These are the activations of a small neural network, seen along a few directions. Each row is one input.
Each table varies a few parts of the input and shows all the possible inputs, shuffled.
A made-up example of a description, with smaller parts first: one of 8 places around a ring, together with either a single point or one of 11 places along a line or (one of 3 separate values, together with one of 4 places along a line).
Shared parts are said once, and a part with two or three values counts as separate values.

Rows:
r1: [-38.3  75.9  33.7  33.7  57.0  65.8  -7.8 -53.3  50.2  10.4  21.0   7.7]
r2: [ -0.9  36.4  -7.5 -24.6 -42.9  51.2   9.1  33.6  74.4  20.5  88.8  76.7]
r3: [ -2.2 -14.6 -63.5   6.1  70.0   8.2  33.0   0.2 -11.6  17.7 -51.2 -35.9]
r4: [-35.5   1.2 -62.6  -3.9  27.0 -19.5  17.1 -10.8  17.0  11.7 -68.9 -31.7]
r5: [ 28.2 -55.2   7.6   9.3  -2.7 -28.5 -51.9  -9.8 -65.5   4.8  39.5   4.7]
r6: [-47.4  37.0  -5.7 -15.5   1.1  73.8   0.5 -14.9 -77.5  31.9  38.0  65.8]
r7: [ 19.4 -13.0  13.7  25.6 -71.3 -57.9 -30.6   8.0   5.0 -33.0   9.2  33.9]
r8: [ 24.9 -26.3  80.0   0.2 -59.7 -51.4  -8.0  22.9  32.7 -34.1  17.1  30.1]
r9: [-22.3  13.1  21.5  11.5  -6.0  -1.5  56.5  39.4  60.4   0.8 -58.6 -59.0]
r10: [ 62.1 -45.6  45.5 -34.7  -2.1  -3.8 -25.4 -24.5 -73.7  -9.4  58.6 -17.7]
r11: [ 12.1 -19.1   9.6  -2.6 -38.8 -68.7 -70.6 -12.6 -31.4  -5.2  12.1  29.0]
r12: [-22.4   5.6 -43.4  27.5  -8.8   4.8  31.3  19.2  40.0  -2.7 -80.0 -40.4]
r13: [ 22.4   4.8 -28.9 -32.6  77.2  27.6  46.8   2.5 -20.0 -13.4 -25.8 -63.2]
- What is each input in this table made of? => either one of 3 separate values or (one of 2 separate values, together with one of 5 places along a line)
- Which other rows does r7 become when the place on the line of 5 takes its other values? List them by row number. => r5, r8, r10, r11

Rows:
r14: [-24.0   6.0  -3.2  13.1  26.7 -17.4  22.6  -5.8 -18.2 -13.1 -83.3 -61.1]
r15: [ 10.9  -5.0  24.8  27.9 -28.1 -39.7 -46.6   7.6  17.2   9.0  15.2 -17.1]
r16: [-16.8   0.4   9.7   7.7 -34.9  35.3  -2.8  33.8   0.7  -8.6  18.3  68.7]
r17: [ -0.7  14.4  19.6 -20.4  -1.3 -22.4 -25.6 -31.6 -28.5  10.0  42.4  -0.6]
r18: [-35.0  29.5 -75.0  18.2  66.7  23.5   2.0 -24.7   1.6  19.3 -42.1 -28.6]
r19: [-13.6  18.1  10.1 -27.0 -37.8 -19.6  -3.8  16.3  19.3  10.8  44.1  22.1]
r20: [ 41.9 -37.5   1.7 -12.7  -4.1 -21.9  -8.0   1.9 -38.3   4.1   7.1  14.4]
r21: [-37.7   8.3  30.6  27.9 -20.8  21.8 -18.0  -2.8 -18.4   9.1  30.1  38.3]
r22: [ 35.4 -11.3  21.6   5.8  10.1 -26.8 -30.1 -19.7 -20.2   1.9   5.9  21.5]
r23: [ -4.7  41.9  20.2   9.9  49.3  47.4  44.5  -1.6  58.2  -3.3  -8.2 -37.2]
r24: [ 14.6 -19.4  17.1   8.6 -12.8 -34.6 -28.2 -22.8 -18.7 -15.1  28.0 -20.7]
r25: [  2.4 -26.6   0.3  -0.7 -15.1  33.2   1.1   8.7 -64.3  -4.6  20.2  37.6]
r26: [ -8.9  -3.8  29.8  -6.8 -12.8  14.7 -16.0 -44.4 -25.1  11.2  41.2  12.7]
r27: [-42.6  39.4 -68.3  23.5  48.1  20.9  12.4 -20.8  35.7  23.0 -46.0 -10.9]
r28: [ 35.6 -23.1   7.8  15.4 -17.8 -24.4 -37.3 -15.6 -11.3 -27.5   7.3  -7.5]
r29: [ 18.2   6.6  -4.3 -25.7  64.6  56.9  48.8  21.8   8.4  10.0  -7.2 -52.9]
r30: [-30.0  10.5 -12.8   4.7 -13.4 -18.0  50.3  32.5  30.1  -2.7 -87.9 -32.5]
r31: [  1.0  36.8   2.6  -4.2  23.4  52.0  64.6  28.4  72.0   5.8  -7.0 -27.3]
r32: [ 23.3 -11.8   0.6   4.4 -36.6 -29.2 -10.6  27.4  25.6 -15.6  12.6  19.8]
r33: [ 13.5 -14.1  18.1   7.6 -25.6 -27.1 -29.3 -12.6  15.0 -40.3  13.3  12.5]
r34: [ 24.8 -17.4  -0.9  10.0 -54.6 -22.1 -15.8  24.9  31.0 -24.2   4.9  14.6]
r35: [ 11.7  -7.4   5.2 -43.4  -5.2 -19.1  -7.0  -2.2 -42.4  18.3  43.6  -2.1]
r36: [ -3.9  19.1   6.0 -16.4 -51.6  20.9  -0.1   7.3  10.2  -1.0  31.7  42.9]
r37: [-34.5  16.9   3.9  21.3  11.0 -22.6  29.5   2.5  16.8 -12.3 -85.9 -45.5]
r38: [ 48.5 -42.2  -3.2  -8.5  -8.0 -24.3 -22.2  20.1 -24.0 -14.1   8.5  -0.1]
r39: [  6.1 -19.1  15.5   3.7 -35.4 -25.5  -3.8  13.6  24.9  12.7  16.0  25.7]
r40: [  0.8 -25.1  14.5 -27.0 -17.3  16.4   3.5 -17.4 -39.3  20.2  44.7  10.7]
r41: [ 18.1  -6.6  22.8  11.7 -12.7 -26.8 -25.7 -14.3   7.9  -8.3   4.2  29.9]
r42: [ -5.1  14.5  32.0  -9.5 -13.4  18.6 -23.8 -20.1   6.2  -3.0  28.8  46.5]
r43: [-36.6  29.3 -87.2   8.6  23.1  25.2  34.8   9.5  52.7  30.6 -46.8   2.5]
r44: [-20.4   3.9 -94.8  -9.9  69.0  27.0  11.4  12.8  -9.9  32.5 -43.0 -28.1]
r45: [ -5.0   4.5  17.1  27.7  -9.1  28.0 -18.9 -22.2 -47.8  -7.3  17.7  38.0]
r46: [-17.0   3.9  29.1 -16.2  -1.0 -33.6 -14.4  -9.0  12.9   3.6  45.4  26.2]
r47: [  3.0  28.9  12.2   3.9  65.7  50.5  37.4 -10.8  22.4  -6.6  -7.5 -52.9]
r48: [-11.7 -18.1 -19.8 -16.3  27.1 -14.6  36.6  27.1 -32.7   2.6 -82.8 -58.2]
r49: [ 38.3 -44.1  -3.4 -17.0 -15.6 -22.7 -11.7   2.1 -30.0 -27.2  16.6  -1.4]
- The inputs of r21 and r45 match in every part but one. If r41 is changed in the same way as r21 into r45, which row does it become? => r22
- What is each input in this table made of? => one of 4 places along a line, together with either one of 3 separate values or one of 6 places along a line
- Which other rows does r39 become when the place on the line of 6 takes its other values? List them by row number. => r16, r19, r32, r34, r36
- Which other rows does r48 become when the choice among 3 separate values takes its other values? List them by row number. => r29, r44
- Which other rows does r49 become when the place on the line of 6 takes its other values? List them by row number. => r20, r25, r35, r38, r40

Rows:
r50: [-2.4  9.3  1.0  1.3 -9.6 10.8  7.9  4.0 24.1 -3.4  0.1 13.4]
r51: [ 30.5 -26.3  45.4 -11.2 -54.1 -28.6 -51.8  -5.6 -40.6  -9.5  71.3  53.5]
r52: [-0.6 14.0 -9.6 -3.4 19.1 34.1 16.2 -1.3  1.1  4.8  9.4 -2.7]
r53: [ -5.7  -4.9  -9.8  -1.7  23.0  -4.6   1.5  -7.1 -16.5   6.8 -16.8 -22.7]
r54: [ -3.4  11.8   8.3   7.4 -17.9   9.1   8.5   5.8  27.6  -6.9   2.7  15.8]
r55: [ -4.5  -6.6   4.3   1.1   3.3 -21.3   2.1   6.8   7.5   1.2 -19.5 -19.6]
r56: [  8.5  -6.9 -10.2  -5.3  23.1  -0.9  13.7   0.9  -8.2  -2.7 -14.0 -28.3]
r57: [ -8.9  11.0 -12.6   0.4  10.6  27.3   6.8  -5.5  -0.8   8.2   3.6   9.4]
r58: [ -3.5  -6.5 -12.9   7.6  11.4 -20.5  -7.6  -0.8  -6.7   1.3 -17.8 -11.7]
r59: [-13.3  14.0 -14.7   2.0   1.0  18.6   4.4  -6.4   8.9   7.5  -0.2   7.8]
r60: [  3.2  -8.9  10.8   1.8 -10.0 -24.0  -1.7   9.2   3.5  -7.4 -18.8 -14.8]
- What is each input in this table made of? => either a single point or (one of 2 separate values, together with one of 5 places along a line)
